A small network was shown many inputs. Here are its activations along a few directions, one row for each input.
In each table, some parts of the input vary, and every possible input appears once, in random order.
A made-up example of a description, with smaller parts first: values(2) and (point or line(11) or (line(6) and ring(8))).
Shared parts are said once, and a part with two or three values counts as separate values.
(in the rows, 128 means zero)

Other details of the inputs shift rows strongly along two fixed directions, in all tables alike. That doesn't count.

Table:
x1: [128 131 168 131  97  79 133  99 168 126 133 133]
x2: [103 136 122 145 140 101 136 120  81 110 173  81]
x3: [102 133 100 110 140 134 137 119 121 103 161  89]
x4: [149 123 109 120 154 171 126 121 139 144  84 186]
x5: [ 92 119 108  99 158 179 149 176  63 143 112 141]
x6: [126 120 123 154 102  99 133  88 185 102 132 133]
x7: [ 93 138 145 123 123 100 142 129  85 122 165  85]
x8: [169 120 140 131 117 117  80 148 175 123 116  80]
x9: [ 80 114 100 109 162 188 148 169  73 137 110 142]
x10: [ 79 115  91 139 158 189 142 156  65 135 112 144]
x11: [160 135 138 106 142 144 131 137 129 159  80 189]
x12: [ 86 140 140 110 119 107 142 138 101 120 159  87]
x13: [112 147 142 119 132  99 136 125  77 123 168  82]
x14: [103 116 130 133 135 142  96 185 111 106 150  39]
x15: [144 129 119 149 110  99 126  84 173 102 139 130]
x16: [150 137 152 103  95  86 131 109 193 120 123 144]
x17: [102 136 132 132 130  92 130 120  74 122 173  86]
x18: [145 125 131 153 110  91 128  83 158 107 140 125]
x19: [ 91 118 116 156 163 158 141 157  43 148 115 148]
x20: [138 111 121 162 135 148 130 119 113 142  86 186]
x21: [171 132 131 141 134 191 110 173 132 184 112 138]
x22: [114 139  98 141 143 121 136 109  93 100 168  80]
x23: [ 94 126 110 102 129 131 144 133 125 105 154  94]
x24: [148 122 127 102 139 155 132 140 141 150  81 191]
x25: [131 121 121 152 102  99 131  88 178 101 136 130]
x26: [ 91 127 100 131 126 130 139 119 114 100 161  90]
x27: [135 128 142 151 110  80 128  95 157 112 143 126]
x28: [144 120 109 121 151 170 125 125 141 143  85 189]
x29: [151 116 121 160 144 148 126 116 109 143  89 186]
x30: [140 135 162 114  91  83 128 103 181 123 127 141]
x31: [ 96 132  98 129 127 129 136 118 112  99 162  88]
x32: [121 131 118 142 147 212 121 210  75 171 136 110]
x33: [132 128 118 124 145 139  91 173  96 122 145  28]
x34: [158 127 126 101 146 154 132 135 138 154  79 186]
x35: [144 118 129 104 132 155 134 142 145 148  78 194]
x36: [157 122 135 155 152 141 125 120 103 151  91 189]
x37: [109 138 131 132 133  92 129 120  73 122 173  86]
x38: [ 81 129 135 138 124  92 137 125  85 123 168  85]
x39: [137 117 144 147 130 130 121 127 106 162  87 198]
x40: [160 147 157 108 106  84 124  96 165 126 131 130]
x41: [ 96 131  98 145 130 120 139 117 101  98 164  85]
x42: [ 98 143 142 121 125 101 140 129  81 122 165  84]
x43: [ 86 122 114 153 126 111 145 115  98 105 161  81]
x44: [152 112 149 136 108 120  85 153 184 110 120  85]
x45: [159 142 136 135 108 141 112 153 165 147 165  77]
x46: [108 147 126  96 131 109 142 140 102 118 160  87]
x47: [ 87 130 133 136 124  92 135 124  79 122 170  85]
x48: [139 120 108 140 141 166 124 121 131 139  88 189]
x49: [140 119 146 101  96 100 137 107 211 113 120 147]
x50: [160 135 128 102 117 106 128  92 199 114 123 137]
x51: [155 134 148 116 133 139 123 133 122 161  81 194]
x52: [132 120 145 113 126 146 137 146 145 153  78 198]
x53: [113 150 125  95 135 108 141 140 100 120 159  84]
x54: [139 124 123 117 108 115 128  92 200 105 127 141]
x55: [121 107 116 126 138 174 134 129 151 137  83 191]
x56: [ 93 129 119 105 154 168 147 178  56 150 111 145]
x57: [153 135 118 131 115 108 123  82 178 105 137 127]
x58: [156 129 131 151 117  93 128  79 151 107 141 120]
x59: [149 131 118 148 114  98 124  84 171 102 139 129]
x60: [116 128 124 138 166 151 129 149  24 159 120 148]
x61: [128 109 115 125 137 173 132 128 148 137  84 192]
x62: [120 145 121 132 127 160 121 179 104 141 191  40]
x63: [117 140 115  90 137 118 141 135 116 116 154  89]
x64: [147 139 164 125 104  79 127  95 155 125 139 130]
x65: [154 132 128 104 115 105 127  97 200 113 124 140]
x66: [ 83 129 126 150 133 100 144 124  94 111 167  82]
x67: [148 132 141 149 119  81 125  92 149 113 146 124]
x68: [161 105 138 141 135 170  81 180 144 148  68 145]
x69: [154 122 143 149 123 194 113 183 149 170 109 157]
x70: [ 93 112 103 159 158 169 143 149  44 141 111 143]
x71: [149 133 117 132 112 106 122  85 183 104 137 131]
x72: [128 113 115 134 164 188  89 206  69 150  97  97]
x73: [149 132 148 117 130 140 124 134 123 160  81 195]
x74: [144 140 159 112  93  83 126 103 176 123 128 138]
x75: [160 131 155 130 139 137 126 123 105 163  86 190]
x76: [135 134 149 142 101 145 118 160 178 131 168  84]
x77: [144 125 130 105 104 108 130 100 204 109 121 144]
x78: [150 129 129 104 110 106 128  97 203 112 123 143]
Each input here is: line(6) and (values(2) or ring(11)).
Changing only the line(6) part turns x1 into x75. The same change can be made to x76. Which row results? -> x21
Changing only the line(6) part turns x2 into x19. The same change can be made to x73. Which row results? -> x30
Start at x67 and move only the ring(11) part, one step at a time. The first step leads to x29. Which rows follow, in order? -> x59, x71, x28, x65, x63, x53, x51, x13, x37
Which other rows does x42 become when the ring(11) part takes its other values? List them by row number. -> x16, x20, x27, x31, x35, x39, x41, x54, x74, x77
Start at x33 and move only the line(6) part, one step at a time. The first step leads to x8. Which rows follow, in order? -> x72, x68, x44, x14

Table:
x79: [109 131 115 136 134 131 134 134 101 121 150 101]
x80: [144 127 133 124 123 132 116 141 162 125 126 113]
x81: [124 128 127 136 130 120 126 129 114 125 136 115]
x82: [109 133 122 123 130 129 138 136 109 124 146 109]
x83: [146 131 140 127 114 128 108 137 156 133 127 116]
x84: [128 128 121 129 127 122 127 120 132 117 134 117]
x85: [ 99 133 115 116 139 131 138 142  92 119 148  94]
x86: [145 113 136 143 140 156 119 138 123 159  74 195]
x87: [120 129 134 127 126 119 130 132 119 127 134 119]
x88: [137 132 131 129 121 119 130 113 146 124 135 129]
x89: [145 118 128 125 142 162 126 137 129 156  73 198]
x90: [136 125 138 135 113 116 127 113 162 124 126 141]
x91: [134 130 132 118 119 115 130 116 153 122 125 131]
x92: [111 134 123 122 131 130 139 134 109 125 147 109]
x93: [135 125 141 133 118 112 123 119 146 126 124 135]
x94: [126 132 134 122 126 119 131 129 121 128 134 121]
x95: [136 131 134 124 117 117 131 114 153 127 132 135]
x96: [137 132 131 126 120 117 130 114 149 125 137 131]
x97: [104 134 111 118 144 134 135 137  87 117 152  90]
x98: [112 132 112 124 139 131 132 132  99 117 147  98]
x99: [142 120 123 141 145 168 127 139 113 156  84 190]
x100: [143 128 132 138 116 117 126 109 159 124 126 138]
x101: [125 133 132 121 128 118 131 128 119 128 138 117]
x102: [ 94 122  97 132 169 181 134 171  37 142 117 129]
x103: [123 118 124 136 146 172 132 153  98 156  90 181]
x104: [129 124 132 127 119 117 126 118 149 117 126 129]
x105: [112 128 124 121 128 124 132 131 120 118 138 111]
x106: [127 132 127 131 131 121 127 126 114 125 138 113]
x107: [125 130 127 134 131 121 128 127 113 124 137 111]
x108: [128 131 124 118 129 120 129 120 135 121 136 120]
x109: [150 130 141 129 117 111 123 110 155 127 122 140]
x110: [130 122 129 130 121 118 124 116 148 119 126 127]
x111: [159 123 141 130 107 127 114 128 185 132 123 129]
x112: [126 134 130 123 130 119 129 127 116 127 141 115]
x113: [131 130 138 124 120 113 129 124 136 127 129 129]
x114: [130 125 132 137 119 120 127 115 149 125 130 132]
Changing only one part turns x81 into x79. The same change can be made to x106. Which row results? -> x99
Describe the family of inputs behind these rows. -> values(3) and (point or ring(11))
Start at x110 and move only the ring(11) part, one step at a time. The first step leads to x104. Which rows follow, in order? -> x105, x85, x91, x89, x108, x97, x98, x84, x102
Which other rows does x80 become when the values(3) part takes its other values? List them by row number. -> x83, x111
Which other rows does x108 become when the values(3) part takes its other values? List them by row number. -> x96, x112

Table:
x115: [ 82 134  96 109 155 141 141 156  59 111 170  54]
x116: [145 126 126 144 127 137 117 125 135 138 113 146]
x117: [118 118 119 130 139 166 128 146 116 145 102 157]
x118: [133 131 145 127 115 111 124 125 141 126 137 120]
x119: [142 127 145 130 121 118 123 128 141 134 122 137]
x120: [129 122 111 134 150 168 122 141 104 144 106 150]
x121: [133 136 141 121 116 101 129 120 146 121 147 104]
x122: [136 127 141 131 120 108 118 121 136 123 133 115]
x123: [151 128 140 130 135 139 123 133 133 150  99 167]
x124: [125 128 139 133 107 103 127 122 149 122 147 105]
x125: [133 119 123 126 138 154 129 138 134 136 104 158]
x126: [143 127 142 128 123 116 117 125 139 132 116 136]
x127: [147 122 136 144 127 130 123 130 138 141 113 150]
x128: [133 124 138 125 134 151 126 145 119 158  94 170]
x129: [140 116 136 143 130 150 124 144 125 152  94 173]
x130: [121 126 128 133 114 124 126 124 148 118 136 116]
x131: [133 139 129 115 114 103 131 114 153 106 158  93]
x132: [127 119 116 123 146 163 133 150 112 145 103 157]
x133: [143 119 129 142 131 143 118 133 135 140  94 161]
x134: [141 129 135 122 127 133 129 132 142 138 108 152]
x135: [109 135 125 125 120  77 148  79 125  97 153 113]
x136: [129 124 129 137 120 133 125 127 146 123 124 133]
x137: [ 69 126  94 116 171 189 143 183  27 138 140  99]
x138: [130 132 136 117 119 125 130 129 145 134 121 137]
x139: [133 120 123 122 134 153 130 139 135 141 104 161]
x140: [139 120 134 143 125 146 123 135 140 142  99 166]
x141: [128 132 144 130 112  95 125 117 143 114 159  89]
x142: [134 132 122 136 117 114 119 112 149 111 148 101]
x143: [140 130 137 121 124 134 129 132 144 139 108 155]
x144: [139 129 127 126 145 155 129 145 113 150  98 164]
x145: [135 121 123 137 130 140 120 130 136 127 108 143]
x146: [127 126 126 136 119 123 127 124 145 115 137 114]
x147: [128 128 146 130 112 112 122 124 142 128 136 118]
x148: [142 128 144 126 124 130 125 131 142 143 109 156]
x149: [119 131 126 112 110 106 133 117 159 110 157  92]
x150: [141 122 135 138 122 118 120 127 140 131 118 133]
x151: [107 135 126 128 118  77 151  83 127  99 159 117]
x152: [120 133 124 131 125  99 149  80 113 115 137 135]
x153: [130 125 135 137 115 127 124 126 150 131 121 136]
x154: [136 122 123 146 142 158 124 144 112 147 101 159]
x155: [131 122 122 128 130 133 123 124 144 122 120 129]
x156: [117 134 127 131 122  87 152  79 126 106 148 128]
x157: [132 126 131 116 121 140 129 133 141 137 111 153]
x158: [123 119 119 125 144 167 130 148 115 140 103 159]
x159: [130 139 132 113 116  95 128 115 150 108 150  90]
x160: [131 129 124 138 123 124 125 121 143 115 140 112]
x161: [ 94 144 111 117 152 132 134 152  50 124 175  56]
x162: [138 121 144 131 130 148 121 143 125 156  91 176]
x163: [149 133 130 123 130 133 122 126 137 140 109 151]
x164: [131 124 125 120 137 162 130 148 114 145 100 166]
x165: [106 135 117 127 154 148 126 157  50 138 146  95]
x166: [149 117 139 144 125 138 123 135 141 148  97 169]
x167: [151 127 144 135 127 127 119 128 139 142 110 155]
x168: [134 131 119 122 127 126 123 118 144 116 140 113]
x169: [ 75 133 102 121 149 147 141 155  64 112 175  57]
x170: [136 140 125 114 113 103 125 110 149 107 158  92]
x171: [137 129 126 115 125 127 125 127 139 123 119 133]
x172: [131 128 145 132 115 112 123 124 139 125 138 118]
x173: [142 131 139 135 120 111 115 118 133 128 140 114]
x174: [135 119 127 144 136 156 125 145 119 147  97 163]
x175: [136 127 121 121 132 133 130 127 143 127 127 130]
x176: [131 134 130 114 114 110 132 120 150 112 147 106]
x177: [141 129 131 140 119 112 120 120 136 127 140 113]
x178: [ 76 129  89 121 182 191 143 182  17 135 144  93]
x179: [133 135 142 133 115  95 123 114 142 114 161  89]
x180: [108 128 126 129 126 102 142  98 123 122 126 165]
x181: [121 127 131 133 123 100 143  91 135 119 121 174]
x182: [128 132 125 128 118 108 128 109 160 105 158  91]
x183: [135 135 139 118 119  99 124 118 145 118 141 102]
x184: [126 130 124 116 119 105 126 112 158 100 152  90]
x185: [ 83 127 100 126 160 166 140 164  55 127 150  86]
x186: [136 133 120 117 121 112 125 113 152 114 149 102]
Changing only one part turns x151 into x152. The same change can be made to x174. Which row results? -> x116
Changing only one part turns x178 into x137. The same change can be made to x182. Which row results? -> x117
Describe the family of inputs behind these rows. -> line(6) and (point or ring(11))
Which other rows does x158 become when the ring(11) part takes its other values? List them by row number. -> x118, x129, x136, x139, x140, x143, x148, x164, x169, x172
List by row number the other rows that have the line(6) part in common with x135. -> x115, x122, x126, x133, x145, x150, x155, x159, x171, x183, x184
